Each row below holds a small network's activations on one input, seen along a few directions.
In each table, some parts of the input vary, and every possible input appears once, in random order.
A made-up example of a description, with smaller parts first: values(2) and (point or ring(9) or (ring(5) and line(6))).
Shared parts are said once, and a part with two or three values counts as separate values.

Other details of the inputs shift rows strongly along two fixed directions, in all tables alike. That doesn't count.
To show where, the next rows are all for the same input, with only those details redrawn:
[-27   0   8 -16  13  -4 -12 -15   7  13   4  -8]
[-19   1   6  -9   8  -1  -8  -9   4   9   3  -6]
[ 22   4  -8  13 -10   7   9  14  -6 -10  -5   6]
[ 7 -1 -7  1  1  3  1  5  1 -6 -2  0]
[ 20   8  -5  15 -12   7   9  13  -8  -5  -6   6]
[-4 17 13  6 -7  1  1 -4 -4 17 -3  0]

Rows:
row 1: [ -2 -13 -16 -11  13   3  -4   1   5 -15   2  -5]
row 2: [  6  25  15  11 -13   1   9  -1 -14  17  -4  -3]
row 3: [-29  -4  12 -10   9  -5 -11 -17  11  15   7   1]
row 4: [ 12 -14  -5   9  -7   1   5  11   4 -13  -3  13]
row 5: [  1 -19 -16 -12  14  -4  -1  -5  10 -24   9   2]
row 6: [ 5 -6  0  6 -9 -2  2  4  4 -9 -2 10]
row 7: [  0  23  13   4  -4  -3   3 -10  -6  12  -2  -3]
row 8: [ 24   3   0  14 -16   1  12   7  -3 -14  -3  13]
row 9: [ 18   7  -8  -2   1   1   9   6 -11 -12  -2  -7]
row 10: [ -5   6  12   8 -13   0  -4  -3   3  16  -3   3]
row 11: [ 6 -3 -2  6 -5  0  4  2  3 -7  2  6]
row 12: [ 11  -4 -12   3  -4   7   4   9 -11  -7  -2  -6]
row 13: [-18   3   7 -12   9  -1  -6  -6  -1  11   2  -9]
row 14: [  7 -50 -15  -7  27 -16 -15  19  18  -5   8  13]
row 15: [ 19   6  -9  10  -7   9  13  13 -16  -7  -4  -1]
row 16: [ -2  17  10   1   0   0   6  -7 -13  11   0  -9]
row 17: [ -3 -21 -10  -5   3   0  -5   2  11 -11   6   4]
row 18: [-26   4   6 -17  14  -4  -6 -15  -2  12   5 -15]
row 19: [ -5  14  12   4 -10   2  -1  -2 -10  18  -4  -4]
row 20: [ 7  5 -6  1  0  0  2  2 -1 -8 -1 -3]
row 21: [ -8  17  19   9 -11  -1   0  -5  -2  23  -5   6]
row 22: [  4 -15 -18 -16  15  -3  -2  -1   7 -25   5  -2]
row 23: [  0   9  20  19 -24   1   3  -1   0  14  -6  12]
row 24: [ -8 -17 -13 -13  13   0  -9   0   9  -9   2  -7]
row 25: [ 7  1 -5  2 -3  0  3  4  2 -8 -1  2]
Question: What do these inputs look like to the network?
Answer: point or (line(4) and line(6))
Question: A walk changes only the line(6) part. It starts at row 15 and steps to row 13. List the rest of the walk in order.
Answer: row 1, row 21, row 3, row 4

Rows:
row 26: [  1 -17 -31 -28  30   4  -4   6   3 -34  10 -19]
row 27: [ 19  10  -8  14 -22  11  11   8  -2 -20  -8  12]
row 28: [-28  24  26  -8  -4  -4  -3 -24 -10  27   0 -11]
row 29: [ 25  25   1  19 -12  10  18   6 -20  -3 -10   1]
row 30: [ 31   1   3  22 -17  -7  15   7   5 -13   2  24]
row 31: [-19   4  20   1   2 -11  -7  -6  -5  31   4  -2]
row 32: [-28  11  17 -12  16 -11 -12 -11   2  39   5 -12]
row 33: [-24   4   9 -15   6  -1 -10 -22   4   5   2 -11]
row 34: [ -5  -9 -15 -14   4   1  -2  -4  10 -24   2  -5]
row 35: [ -5 -45 -26 -18  18   4  -7   9  21 -29   3   6]
row 36: [ 23   3   2  26 -22   4   4  17  -1   1 -10  15]
row 37: [ 16  10   4  19  -6   2   8  12 -11  19  -3   0]
row 38: [ -6 -20   0  -5   8  -2 -11   2   5   1   2   1]
Question: What do these inputs look like to the network?
Answer: point or (values(2) and line(6))
Question: Change only the line(6) part in row 27. List by row number the other rows that result.
Answer: row 26, row 28, row 29, row 33, row 34
